Here are a small network's activations along a few directions, averaged over the inputs that share one value of a field.
Values that are neighbours, or in one group, have similar rows; names and order tell nothing.
In the rows, 500 means zero.
Random noise pushes rows far along 4 fixed directions. That doesn't count. These rows show it; they differ only by the noise:
[515 505 401 497 400 574 555 546 492 568 604 281 464 570]
[427 534 460 506 435 622 650 619 442 522 639 414 472 499]
[363 367 525 376 562 456 649 555 419 494 331 484 532 490]
[482 597 438 333 684 480 523 362 602 505 377 494 460 520]
[399 391 511 359 577 413 591 486 455 496 288 481 535 504]
[314 429 536 472 481 609 757 705 360 487 556 505 506 447]


Values of TOKEM:
guf: [499 494 434 655 388 454 379 521 442 545 561 340 551 447]
keda: [448 451 464 499 739 620 479 568 678 593 558 420 410 506]
buviv: [522 644 472 429 565 436 462 350 551 478 416 591 472 460]
kovi: [524 546 494 455 515 707 625 597 530 462 678 522 388 515]
tuvok: [529 507 606 474 725 567 576 473 557 422 488 809 475 469]
gaf: [531 385 357 295 730 351 388 332 613 594 255 246 508 607]
tatam: [663 204 452 670 259 614 436 688 497 635 725 116 492 710]
tival: [636 550 465 559 267 495 429 500 458 511 592 372 505 548]
fopa: [353  52 674 524 566 446 599 717 363 526 292 492 546 487]
tet: [655 450 477 539 427 566 448 486 568 505 581 487 428 559]
The values of TOKEM form a ring.
Q: What is the length, in steps, of the shortest route from tuvok to tival?
A: 3
Q: A walk along TOKEM starts at gaf and steps to its neighbour guf. Put buviv, kovi, tatam, tet in the order it reaches them.
A: tatam, tet, kovi, buviv

Values of DENIP:
foti: [500 885 572 711 702 454 302 197 713 469 518 830 547 392]
gadi: [535 697 572 479 579 651 424 420 663 597 654 570 233 562]
bisag: [736 439 368 515 201 522 551 502 464 582 552 308 489 702]
gosa: [410 658 432 665 373 435 462 568 346 445 707 672 589 349]
dinan: [505 206 436 424 522 651 711 511 412 508 370 288 414 610]
ruv: [488 470 521 493 320 305 434 515 409 516 341 500 674 409]
beze: [534 365 570 625 391 619 494 615 413 582 633 414 512 557]
dob: [612 345 400 393 546 468 446 349 603 554 449 283 411 560]
vun: [510 279 587 657 385 414 443 697 419 371 619 527 573 581]
zer: [349 595 408 324 660 811 764 826 524 542 825 207 465 529]
begu: [523 522 432 531 297 444 444 562 475 523 414 327 507 431]
The values of DENIP form a tree with 3 forks.
Q: Name the neighbours of zer, in listed order.
A: ruv
Q: Name the neighbours of beze, in listed order.
A: foti, gadi, dob, vun
Q: Name the neighbours of bisag, in listed order.
A: dinan
